These are the activations of a small network on made-up records, seen along a few directions, one row for each record.
Each row is followed by the record's values for the fields Zela, Zages, Nivo, Lisi, Midu, Kup.
A field that a record lacks is written absent.
The largest differences between rows may come from other fields.
Random noise pushes rows far along 4 fixed directions. That doesn't count. These rows show it; they differ only by the noise:
[ 480  280  399  -31 -281 -157  -96  362 -492 -537 -117 -237  246   94
  332   32 -286  139  454   81  302]
[ 685 -213  389 -130  320  184 -127  140 -177 -111  293   84 -309  206
  -62  194  126   17  112  528   11]
[ 329  113  398  -61  135  -63 -114   29 -427 -486  -16 -158   -8  203
  -19  348  -63  -50  137  211  -34]
[ 343  248  525 -297   17   60  146  391 -294 -335   84  146 -112  309
  309  503  192   61   86  544   94]
[ 448  300  210  335  272 -185 -310 -361 -476 -411   23 -204   59   -2
 -483   68 -183 -215  142    8 -371]
[ 758  -28  411 -145  154  182  -30  337 -146  -40  314  204 -258  178
  110  113  157   92  186  605   99]

[-438  778  -67  170 -287 -352   98 -125 -217 -221 -288  -21  385  -95
  -12  138  -83 -149  -18 -285 -227]
(Zela absent; Zages c2; Nivo absent; Lisi absent; Midu absent; Kup absent)
[  26  427  -42  325  -93 -170   47 -326  -57  122  112   53  164 -220
 -388 -226 -155 -256 -107 -106 -336]
(Zela w1; Zages c2; Nivo p2; Lisi f2; Midu k2; Kup absent)
[ -77 -338   -1   -6  283  108 -184 -275  -64 -151  -74 -140 -147  127
 -215  259  -13 -113 -165   46 -124]
(Zela w1; Zages c2; Nivo p2; Lisi f2; Midu k1; Kup v2)
[-275  552 -107   40 -336 -182  180  251  -70 -118 -392  107  308  -53
  454  -51   53  186  131 -185   57]
(Zela absent; Zages c2; Nivo p2; Lisi f2; Midu k1; Kup v1)
[  33 -200  -94  -33  181   97   58  112  158  143  -52  211 -193  196
  195   95  344  153   67  138   36]
(Zela absent; Zages c2; Nivo absent; Lisi f1; Midu k1; Kup v1)
[   6 -380    8   53  447  119 -124 -345   68   68  163  -48 -313   36
 -358  156  106 -126 -218   59 -219]
(Zela w1; Zages c1; Nivo absent; Lisi f1; Midu k2; Kup absent)
[-100  254    8   80 -359 -251  -77   77 -199 -227 -176 -251  335 -130
   94 -181 -401    8  192 -317  147]
(Zela w1; Zages c2; Nivo absent; Lisi absent; Midu absent; Kup absent)
[ 338 -452   93  -76  236  164 -216   -3 -168 -101   42 -120 -213   83
    4   93   12  134  128  169  133]
(Zela absent; Zages c2; Nivo absent; Lisi f2; Midu k2; Kup v2)
[  19  485   10  262  -55 -167   17  -81 -142 -144 -169  -62  211  -82
  -98  -75 -123 -108  137  -82 -278]
(Zela w1; Zages c1; Nivo p2; Lisi f2; Midu k2; Kup v1)
[ 209  523  -11   52 -224   69  243  340  195  423  171  493  -18 -107
  130 -220  245   99   47  264   -7]
(Zela absent; Zages c2; Nivo p2; Lisi absent; Midu absent; Kup absent)
[  21   63  104  160  484   98 -148 -452 -118  -47   79   71 -207   96
 -410  278  227 -214 -207  122 -521]
(Zela w2; Zages c2; Nivo absent; Lisi f2; Midu k2; Kup v2)
[ 219 -211  -65  -14  123  184  -30  119  194  274  121  124 -182    9
  -10 -141  139  139   59   86   99]
(Zela absent; Zages c1; Nivo p2; Lisi absent; Midu absent; Kup absent)
[  76 -238 -312  355  529    7 -334 -634  110  231   90  -75 -168 -138
 -714 -170   21 -225 -155 -188 -444]
(Zela absent; Zages c1; Nivo p2; Lisi absent; Midu absent; Kup absent)
[-317  884    3  160 -529 -440  162   44 -307 -395 -411  -67  638 -173
  205  -52 -284   22  131 -373  -82]
(Zela absent; Zages c2; Nivo p2; Lisi f2; Midu k1; Kup v1)
[  40  354   24  246  119 -125  -62 -305 -145 -167  -33    2   87  -81
 -411   44   33 -176 -125  -12 -418]
(Zela absent; Zages c2; Nivo p2; Lisi f2; Midu k1; Kup v1)
[ 605  484 -113  139 -311  176  225  560  392  801  463  724  -84 -267
  222 -649  301  189  198  464  120]
(Zela absent; Zages c2; Nivo absent; Lisi absent; Midu absent; Kup absent)
[ 178 -238 -116   13 -193  -42 -176   38  -18  -63  -10 -250  140 -180
   79 -330 -296   83  168 -245  200]
(Zela absent; Zages c1; Nivo absent; Lisi f2; Midu k1; Kup absent)
[ 248 -876  177 -293   56  263 -183   61  122   43  223 -276 -188   36
   22 -160 -234   16    3  148  322]
(Zela w1; Zages c2; Nivo p2; Lisi f2; Midu k2; Kup absent)
[ 159  150  -14  280  573   21 -134 -594   28  157  311  204 -292  -93
 -828  111  245 -393 -305  301 -807]
(Zela absent; Zages c2; Nivo absent; Lisi f2; Midu k2; Kup v1)
[ 100  480  -27  240  -71  -13   87  164  -86  -38 -126  190  172   22
  227  -46   43  133  236    8  -34]
(Zela w1; Zages c1; Nivo absent; Lisi f2; Midu k1; Kup v2)
[-578  100  -81   89   65 -272 -147 -376 -311 -512 -433 -435  260   84
 -142  365 -148 -129  -41 -527 -146]
(Zela absent; Zages c1; Nivo absent; Lisi absent; Midu absent; Kup absent)
[  29 -497  337 -154  429  101  -51 -414 -117 -195  213 -208 -233  193
 -546  479  -28 -269 -360  264 -317]
(Zela w2; Zages c2; Nivo p2; Lisi f2; Midu k2; Kup v1)
[ 116 -448  130 -416 -127  296  180  483  316  375  300  225 -214   80
  377    1  126  127  -76  402  375]
(Zela w1; Zages c2; Nivo absent; Lisi absent; Midu absent; Kup absent)
[  91   52 -184  303 -127 -180 -278 -126 -164 -132 -188 -306  260 -167
 -103 -340 -309   66  322 -473   70]
(Zela absent; Zages c1; Nivo absent; Lisi absent; Midu absent; Kup absent)
[ 176  172 -264  237 -160  -65  -66   28  -79   45 -177   -1  172  -56
  158 -369  -78  219  263 -219  146]
(Zela absent; Zages c2; Nivo p2; Lisi f2; Midu k1; Kup v2)
[ 445  407  149  148   -8   -8   41  118 -157  -13  108  170   -9   37
   29  -21   90   49  221  307  -47]
(Zela absent; Zages c2; Nivo absent; Lisi f2; Midu k2; Kup v2)
[ -20  -85  147 -224 -320    2  124  376  -40 -153  -79 -139   93   29
  502   25  -86  204  198  -24  446]
(Zela absent; Zages c1; Nivo absent; Lisi f2; Midu k2; Kup absent)
[ 553  572 -365  644  164 -120  -70 -284   88  430  270  363   -2 -315
 -559 -538  164 -115   48   32 -573]
(Zela absent; Zages c1; Nivo absent; Lisi f2; Midu k1; Kup v1)
[ 125 -217  -37 -274 -297  115  217  579  173  124 -122  122  -49  148
  665  -70   76  397  237  179  530]
(Zela absent; Zages c2; Nivo p2; Lisi f1; Midu k1; Kup v1)
[-215  -11 -133  102  277   23   -7 -299  113   24   12   98 -144   29
 -263  193  196 -134 -221  -61 -294]
(Zela absent; Zages c1; Nivo absent; Lisi f1; Midu k1; Kup absent)
[ 346   48   65  -14 -178   62   21  350   77  224  191  182  -43  -56
  161 -283  -20  153  187  156  211]
(Zela w1; Zages c2; Nivo absent; Lisi absent; Midu absent; Kup absent)
[ 210  806 -126  203 -289  -64  229  251  187  470  130  542  105 -219
   82 -330  223   31   64  218 -129]
(Zela absent; Zages c2; Nivo p2; Lisi absent; Midu absent; Kup absent)
[-508  -87  180 -423 -120   77  278  302   20 -153 -108  -14   13  254
  428  537  159   44 -200   95  224]
(Zela w1; Zages c1; Nivo absent; Lisi absent; Midu absent; Kup absent)
[  12  153   54  172  146  -84 -105 -383 -110  -84   68  -35   -6  -26
 -355   60   10 -170  -75  -20 -322]
(Zela absent; Zages c2; Nivo absent; Lisi f2; Midu k2; Kup absent)
[-238 -201  255 -245  443  128   35 -291    4 -165  215  103 -318  217
 -354  621  273 -293 -522  355 -365]
(Zela w1; Zages c2; Nivo absent; Lisi f2; Midu k1; Kup absent)
[ -90  877 -333  782 -130 -542 -218 -574 -439 -303 -385 -325  569 -441
 -559 -522 -421 -281  239 -722 -565]
(Zela absent; Zages c2; Nivo p1; Lisi f2; Midu k2; Kup v1)
[-349   22   78 -143  -64  -51  112 -105  -37 -233 -116  -92   70   53
  -44  266  -46 -137 -188 -124  -30]
(Zela absent; Zages c2; Nivo p2; Lisi f1; Midu k1; Kup absent)
[-284   76  252 -424  218  288  435  190  254  301  287  564 -409  295
   70  698  612 -112 -516  626 -232]
(Zela w1; Zages c2; Nivo absent; Lisi absent; Midu absent; Kup absent)
[-346  154   57 -123  283  -19  106 -185   26  -16   37  154 -170  173
 -173  511  273 -190 -371  170 -338]
(Zela w1; Zages c1; Nivo absent; Lisi absent; Midu absent; Kup absent)
[   1  175   -1   96  -90  -61  -50  -56  -94  -75  -48  -71   77 -146
   -1  -74 -134   51   85  -96  -50]
(Zela absent; Zages c1; Nivo absent; Lisi f2; Midu k2; Kup absent)
[  88   59   36 -171 -204  179  238  468  240  347  206  307  -61    8
  365  -71  200  146    2  283  226]
(Zela w1; Zages c1; Nivo absent; Lisi absent; Midu absent; Kup absent)
[ 331 -320 -165   41  198  177 -119   26  261  399  186  135 -205  -65
  -95 -275  131   89   56  119   60]
(Zela absent; Zages c1; Nivo p2; Lisi absent; Midu absent; Kup absent)
[-521 -608  407 -804 -238   63  242  406  -35 -489 -179 -315   -1  362
  613  633 -136   62 -204   85  598]
(Zela w1; Zages c2; Nivo p2; Lisi f1; Midu k1; Kup absent)
[  64  903 -266  671  152 -189 -104 -352 -155    4 -203  261  202 -204
 -357 -248  121 -144  119 -167 -542]
(Zela absent; Zages c2; Nivo p2; Lisi f2; Midu k1; Kup v2)
[ -18 -537   89 -365  162  270   28  181  206   35   75  112 -212  249
  303  203  157  143  -12  261  279]
(Zela absent; Zages c2; Nivo absent; Lisi f2; Midu k1; Kup v2)
[-128  579 -145  272   38  -99   69 -201    7  137  -36  214  -11  -69
 -167   -5  253  -86 -115   84 -457]
(Zela absent; Zages c2; Nivo absent; Lisi f2; Midu k2; Kup v1)

Which values does each new row have?
[ 129 -343 -253  295 -178  -58 -289 -192   65   71  -60 -319  189 -294
 -204 -614 -540  -21  182 -473  142]
(Zela w1; Zages c2; Nivo p2; Lisi f1; Midu k1; Kup absent)
[  30   27  309 -449 -448  115  290  702   48  -25   43  144   11   98
  703  135   83  287  139  474  474]
(Zela absent; Zages c2; Nivo absent; Lisi f2; Midu k2; Kup v1)
[-110 -794  -32 -202  150  136 -168 -152   83 -117   47 -293 -131   65
 -103   16 -169  -64  -55 -148  210]
(Zela absent; Zages c2; Nivo absent; Lisi f1; Midu k1; Kup absent)
[ 588 -236  -11   14  -65  132  -90  167   91  217  290   95   -6 -173
    6 -472 -234  110  278  145  207]
(Zela absent; Zages c2; Nivo absent; Lisi f2; Midu k1; Kup v2)
[  17 -686  -52  -32 -154  -23 -246 -161   21 -112    6 -509  159 -173
 -142 -356 -580 -111   33 -378  278]
(Zela w1; Zages c2; Nivo p2; Lisi f1; Midu k1; Kup absent)
[ 358  -83   -9  -62 -273  112   33  442  156  278   83  133   16  -83
  328 -407  -20  257  278   84  412]
(Zela absent; Zages c2; Nivo p2; Lisi absent; Midu absent; Kup absent)
[-210  414 -238  424  -63 -324 -205 -458 -177 -120 -173 -225  328 -267
 -426 -231 -300 -229   35 -483 -332]
(Zela absent; Zages c2; Nivo absent; Lisi absent; Midu absent; Kup absent)
[ -45 -361  144  -73   61  -79 -143 -197 -152 -273   48 -347   -8    3
 -182   55 -276 -155  -55 -143   53]
(Zela w1; Zages c2; Nivo absent; Lisi f2; Midu k2; Kup absent)
[-190 -375  191 -221  302   45   32 -308 -132 -216  126 -157 -153  138
 -301  467   23 -169 -313  183 -170]
(Zela absent; Zages c2; Nivo absent; Lisi f2; Midu k2; Kup v1)
[ 140  -73  -65   -4 -201  -36  -37  114   86   23   40  -61   97 -119
  126 -215 -147   49  122  -99  183]
(Zela absent; Zages c1; Nivo absent; Lisi f1; Midu k1; Kup absent)
[ 281  -63 -110  170 -278  -10 -114  206   45  173   76 -101  182 -205
  121 -521 -264  133  280 -181  265]
(Zela w1; Zages c1; Nivo absent; Lisi absent; Midu absent; Kup absent)
[ 153  287  -44  366  -44 -120  -81 -300  -56   66  130  -98  155 -201
 -412 -298 -176 -165  -48  -52 -306]
(Zela w1; Zages c1; Nivo p2; Lisi f2; Midu k2; Kup v1)
[ -61  188  -29  -82  108  143  218   97  239  361  167  425 -181   28
  -26  102  403  -42 -217  317 -125]
(Zela absent; Zages c2; Nivo p2; Lisi absent; Midu absent; Kup absent)
[ -37 -205  -22  106 -198 -223 -237 -258 -232 -320 -172 -515  276 -133
 -111 -215 -563  -45  245 -471  151]
(Zela absent; Zages c2; Nivo absent; Lisi f2; Midu k2; Kup absent)
[-187  -61  120 -255 -244   39  154  247   53   12  -53  -28   74   42
  245  122  -91   36  -71   24  212]
(Zela w1; Zages c2; Nivo p2; Lisi absent; Midu absent; Kup absent)
[ 463 -543  291 -195  -96   -7 -235  149 -242 -334   94 -427   44   80
  139  -62 -437   73  290   91  464]
(Zela w1; Zages c2; Nivo absent; Lisi f2; Midu k2; Kup v2)
[-113  -98  160 -193  -28  -14   -2   57 -180 -371 -153 -127  141  205
  245  252  -46   72  106  -16  173]
(Zela absent; Zages c2; Nivo absent; Lisi f2; Midu k1; Kup v2)
[ 261   17 -207  210   30   43 -108  -73  213  435  254  183  -50 -246
 -250 -444   -8  -57   33   39 -101]
(Zela absent; Zages c2; Nivo absent; Lisi absent; Midu absent; Kup absent)
[ 657  -49 -321  423  123  122 -247 -107  304  648  405  229 -138 -371
 -410 -780  -49   18  182   39 -149]
(Zela absent; Zages c1; Nivo absent; Lisi absent; Midu absent; Kup absent)
[-165 -147  -73   98   31  -82 -174 -142  -77 -223 -198 -201  118  -40
  -66  -25 -142   18   67 -172  -37]
(Zela absent; Zages c2; Nivo absent; Lisi f2; Midu k1; Kup v1)
[ 722  386   66  292   37  -37  -25   67  -41  227  420  352  -85 -200
 -350 -321   67  -82   42  403 -300]
(Zela w1; Zages c2; Nivo absent; Lisi f2; Midu k1; Kup v1)
[  77 -275  -26 -175 -280   79   -3  448   88   50  -43 -101   94   -2
  472 -224  -91  280  290  -72  538]
(Zela absent; Zages c1; Nivo absent; Lisi absent; Midu absent; Kup absent)
[-422  359  239 -328 -319   -6  392  354  -33 -107 -136  148  124  172
  401  442  132   20 -171  130  118]
(Zela w1; Zages c2; Nivo p2; Lisi absent; Midu absent; Kup absent)
